[138 118 123 131] : pilov
[ 74 125 111 197] : Nole
[193 132 165 103] : zur
[105 111 123 123] : dabi
[170  82  73 155] : bim
[ 73  83 109 144] : Bura
[119 131 132 120] : Kip
[105 111 137  72] : torag
[165 121  91 194] : Kugo
[145 134 129  84] : pusa
loc: [134] | pusa, 2
loc: [144] | Bura, 4
loc: [194] | Kugo, 4
loc: [74] | Nole, 1
loc: [91] | Kugo, 3

[121 137 110 116 100 134 118 149 148 198  93  92 101] : der
[121 137 110 120 125 134 115 124 118  88 171 188 125] : zetaz
[132 127 143 128  99 118 136 123 138  82 199 197 158] : Tuf
loc: [198] | der, 10
loc: [99] | Tuf, 5
loc: [116] | der, 4
which: [121 137 110 116 100 134 118 149 148 198  93  92 101] | der
loc: [82] | Tuf, 10
loc: [199] | Tuf, 11

[141 106 144 141 141  95 142  72 184 188  83 157  71 141 102 137 186 143
 168 162]  Fal
[174  92 182 180 180 112 104 156 161 125 105  82 171 164  99 115 149 182
 116 107]  Feri
[ 97  70 180 185 185 116  79 150 127 115  87  82 181  89 168  77 112 182
 151 149]  mav
[111 143 104 109 110  74  89  79 172 177 126  86 103 108 158  94 173 105
 176 182]  vozi
[181 170  78 157  71 128 171 124 125 114 161 131 105 183  82 177 136  76
  70  75]  vemu
[ 92 182 154 150 150 173 126 162  90  87 191 141 125  97  80 122  80 153
  99  84]  Gegok
[ 78 153 132 142 143  91  79  95 132 140 150  89 118  77 158  78 120 135
 182 176]  lapu
[ 83 181 166 164 164 147 106 136 119 108 185 121 117  86  78 104  98 166
 116  97]  rok
loc: [151] | mav, 19
loc: [121] | rok, 12
loc: [91] | lapu, 6
loc: [114] | vemu, 10
loc: [170] | vemu, 2
loc: [137] | Fal, 16

[191 148 166 138  76 161  53 124]  revak
[131 101 126 165  68 135 152 159]  duso
[145 114 139 150 125 139 116 108]  gose
[137 100 156 165 114 136 136 113]  vob
loc: [113] | vob, 8
loc: [126] | duso, 3
loc: [108] | gose, 8
loc: [135] | duso, 6
loc: [100] | vob, 2

[137  92 186 130 170  70 132 124  91 121 172 131 208 122  91 124 133 127
 125 168 123] -> Dabe
[150 178 162 108 167 195 104 127 194  76  79 173 132 117 193 112 112 181
 106 173 109] -> nev
[157 152 140 137 153 151 128 136 145 121 124 139 131 134 145 133 130 141
 137 152 133] -> Rusas
[156 107 119 183 124  90 179 133  79 188 188  89 129 144 141 149 172  85
 185 132 154] -> vuzak
[146 141 103 102 121 193 117 201 177 146 155 168 113 194 177 192 112 171
 107 129 190] -> tuki
loc: [190] | tuki, 21
loc: [157] | Rusas, 1
loc: [140] | Rusas, 3
loc: [171] | tuki, 18
loc: [134] | Rusas, 14
loc: [156] | vuzak, 1
loc: [170] | Dabe, 5

[123 116 128 123 130 107 128 120 114 133 127 146 133 129 133 123 129 148
 130 120 123 130 126 127 147 120 129 137 151 107 136 125 125 128 121 131
 122 116  99 138 125 133 125 115 120 148 154 131 133 153 124 148 144 164
 135] : Dul
[123 116 110 123 130 107 128 120 114 133 127 146 133 129 133 123 129 148
 130 120 123 130 126 127 147 120 129 137 151 107 136 125 125 128 121 131
 122 116  99 138 125 133 125 149 120 148 154 131 133 153 124 148 144 164
 135] : sot
[112 118 113 143  62  97  77 179  90  98 135 187 155 160 170 150 124 104
 142 137 115 117 129 157 116 157 166 161 118 107 130 160 155 127 127 146
  87 154 172 149 123 103 159 141 109 161  80 136 126 132 152 128 102 159
 140] : kepuz
which: [123 116 128 123 130 107 128 120 114 133 127 146 133 129 133 123 129 148
 130 120 123 130 126 127 147 120 129 137 151 107 136 125 125 128 121 131
 122 116  99 138 125 133 125 115 120 148 154 131 133 153 124 148 144 164
 135] | Dul
loc: [150] | kepuz, 16
loc: [112] | kepuz, 1

[ 78  98 113 122 107 153 124  78 141 129  86 175 171 120 155 134  86 139
 131 108 152 127 142  93 111 153 152 152]  zonag
[126 132 124 137 105  89 120 161  99 180 162 125 131 162 124 172 162 169
  95 162  92 128 166  92 162  88  92  93]  kemot
[ 94 128  90  94 132 141  83 103 187 110 109 170 162 121 136 116 110 119
 184 121 142  93 122 139 116 142 142 142]  dabuk
[153 109 166 121 126 169 146 150 135  92 124 114 115  85  85  98 123  98
 141  90 167 129 101 154  91 168 167 167]  las
[129  81 180 114 102 157 143 107 122 148  87 135 144  79  97 154  87 155
 121  76 159 121 156 117  81 156 159 159]  nefa
[170 130 110 104 108 101  87 172 143 165 163 149 153 145 103 164 163 164
 141 149 105  93 163 114 146 101 105 106]  lol
[163 132 124 137 105  89 120 161  99 180 162 125 131 162 124  95 162 169
  95 162  92 128 166  92 155  88  92  93]  Poma
[136 129 127 183 109 147 164 149  94  89 158 105 100 166 126  85 158  84
  92 157 146 178  84  96 168 148 146 145]  misuv
[156  94 127 123  76 142 107 157 126 151 147 167 168 140  89 154 148 154
 117 137 145 113 156  80 141 142 145 145]  Zepu
loc: [102] | nefa, 5
which: [136 129 127 183 109 147 164 149  94  89 158 105 100 166 126  85 158  84
  92 157 146 178  84  96 168 148 146 145] | misuv

[ 95 112 147 194] -> lozo
[ 93 150 143 158] -> Pak
[109 157 123 158] -> pide
[118 132 133 193] -> Maman
[ 48 144 130 177] -> rog
loc: [132] | Maman, 2
loc: [177] | rog, 4
loc: [194] | lozo, 4
loc: [143] | Pak, 3
loc: [157] | pide, 2
loc: [150] | Pak, 2
loc: [123] | pide, 3

[130 143 124 122 130 134 141 160 124 120 137 119] -> Rotil
[143  80 136  99 124 129 119 117 155 131 116 152] -> Zipu
[114 135  68 136 110 128 159 127 111 122 154  98] -> Nor
[128 143 104 121 107 143 113 124 106 118 107 113] -> gobu
[129 137 117 150 130 138 129 121 113 105 125 119] -> Tafa
[131 135 132 140 144 141 127 125 130 123 118 133] -> kipe
[127 135 115 131 118 143 130 118 123 122 120 110] -> rereg
[131 132 140 116 116 131 129 129 134 136 129 121] -> Kuzop
[103 137 115 135 135 129 124 121 123 133 131 116] -> gop
[130 155 116 144 126 156 123 133  98 119 117  92] -> Nupe
[127 116 122 127 112 121 130 135 131 127 130 136] -> kozi
[127 128 135 113 117  89 139 120 133 136 124 169] -> zuz
which: [130 143 124 122 130 134 141 160 124 120 137 119] | Rotil
which: [103 137 115 135 135 129 124 121 123 133 131 116] | gop
loc: [68] | Nor, 3
which: [143  80 136  99 124 129 119 117 155 131 116 152] | Zipu
which: [127 135 115 131 118 143 130 118 123 122 120 110] | rereg
loc: [156] | Nupe, 6

[115  61 122 189 139 159 130 191 137 124  87 178  84  87 103  96 154 178
 167 130 182 190 133 150 136  81  96  71 189 129]  Ludo
[194 131  66 153 135 117 187 167 188  65 183 194 116 154  86 104  73  94
  89 116  66 138  80 148 156  70  95 168  99 178]  Luzo
[166 195  76 128 122 135 163 196 123 102  92  64 194  89 131 167  75 111
 188 182 184 129  85 114 184  69 143  63 142 173]  naz
[194 131 112 153 135 117 187 167  72  65 183 194 116 154  86 104  73  94
  89 116  66 138 168 148 156  96  95 168  99 178]  Fak
which: [194 131 112 153 135 117 187 167  72  65 183 194 116 154  86 104  73  94
  89 116  66 138 168 148 156  96  95 168  99 178] | Fak
loc: [123] | naz, 9
which: [166 195  76 128 122 135 163 196 123 102  92  64 194  89 131 167  75 111
 188 182 184 129  85 114 184  69 143  63 142 173] | naz
loc: [111] | naz, 18
loc: [159] | Ludo, 6

[103 148 114 139 170]  naze
[140 106  94 138 147]  pep
[198 106  94  77  76]  fali
[106 104 100 137 171]  nila
loc: [139] | naze, 4
loc: [138] | pep, 4
loc: [104] | nila, 2
loc: [148] | naze, 2

[ 83 128 118 142 103 103 112 114  82 120 162 158 112  91  91 116 101 172
 134 146 113 163 170  89 117 113 183 151  95 153 147 138 125 119 138 143
 159 135 187 121  96 110 118 127 127 159 135  60 112 178 114 129 141 159
  90] -> mun
[172 124 153 118 142 124 112 121 150 116 145 130 125 125  85 103 131 104
 108 134 125  97 131 128 123 132 132 142 138 135 100  90 172 133 136  70
 146 148  94 151 174 118 119 106 160  92 142 110 123 145 151 114  98 109
  83] -> nalor
[132 129 114  91 148 148 128 176 157 102  93  93 179 171 183 130 148  89
 126 125 150 140 100 179 142 116  74 132 163  91 124 129 107 138 112 148
  89  93  79 112 127 174 146 137 107 123  94 176 131  63 101 165 142 113
 158] -> kigar
[ 78 134  73 112 114 152 114 136 123 108  91 132 150 140 150 152 116 138
 165 149 141 182 106 121 153 127 116 147 159 115 131 172 116 115 113 194
 105 124 161 100  90 141 158 164  84 169 119 127  93  89  99 163 168 168
 111] -> fusi
[ 77 144 154  63 121 136  58 159 150 109 105  90 142 152  68 203 160 172
 122 104 133 201 136 112 185 138  77 138 202 123 132 125 119  88 131 170
 120  72 140 124 106 133 194 106 175 167 136  67 113  72  89 163 136 150
 108] -> zoten
[ 78 134  73 112 114 152 114 136 123 108  91 132 150 140 150 152 116 138
 165 149 141 182 106 121 153 127 116 147 159 115 131 172 116 115 113 194
 105 124 161 100  90 141 158 164  84 169 119 127  93  89  99 163 168 149
 173] -> Filez
[ 78 134  73 112 114 152 114 136 123 108  91 132 150 140 150 152 116 138
 165 149 141 182 106 121 153 127 116 147 159  95 144 137  85 138 143 152
  89 125  82 111 107 169  96 134 115 142  99 173 161 141  75 129 126 124
 153] -> nodif
which: [132 129 114  91 148 148 128 176 157 102  93  93 179 171 183 130 148  89
 126 125 150 140 100 179 142 116  74 132 163  91 124 129 107 138 112 148
  89  93  79 112 127 174 146 137 107 123  94 176 131  63 101 165 142 113
 158] | kigar
loc: [178] | mun, 50
loc: [88] | zoten, 34
which: [172 124 153 118 142 124 112 121 150 116 145 130 125 125  85 103 131 104
 108 134 125  97 131 128 123 132 132 142 138 135 100  90 172 133 136  70
 146 148  94 151 174 118 119 106 160  92 142 110 123 145 151 114  98 109
  83] | nalor

[155 156 118 144 127 104] -> zit
[159 168 194 138 181 177] -> pek
[152 149  89 167 137  88] -> kerat
[141 157 153 122 173 118] -> difo
[108  78  98 140  88 130] -> tova
[142 171 174 107 124 148] -> gen
loc: [141] | difo, 1
loc: [149] | kerat, 2
loc: [159] | pek, 1

[ 98 128 114 129  74 111 194]  topil
[131 131  91 135 116  92 148]  Muk
[134 154 128 122 158 166  91]  supad
[126 134  94 135 111 101 153]  mal
[142 105 182 140 120 164 126]  mida
loc: [182] | mida, 3
loc: [142] | mida, 1
loc: [122] | supad, 4

[123 125 125 166 113 132 153 152 201 128  79 128 128 117] -> Nef
[129 125 129 165 177 128 153 161 162 128 114 127 129 152] -> dep
[129 125 129 165 177 128 153 161 166 128 106 126 128 102] -> Dadi
[131 131 127 118  97 127 114 166 182 128 100 128 125 103] -> duput
loc: [113] | Nef, 5
which: [129 125 129 165 177 128 153 161 166 128 106 126 128 102] | Dadi
loc: [123] | Nef, 1

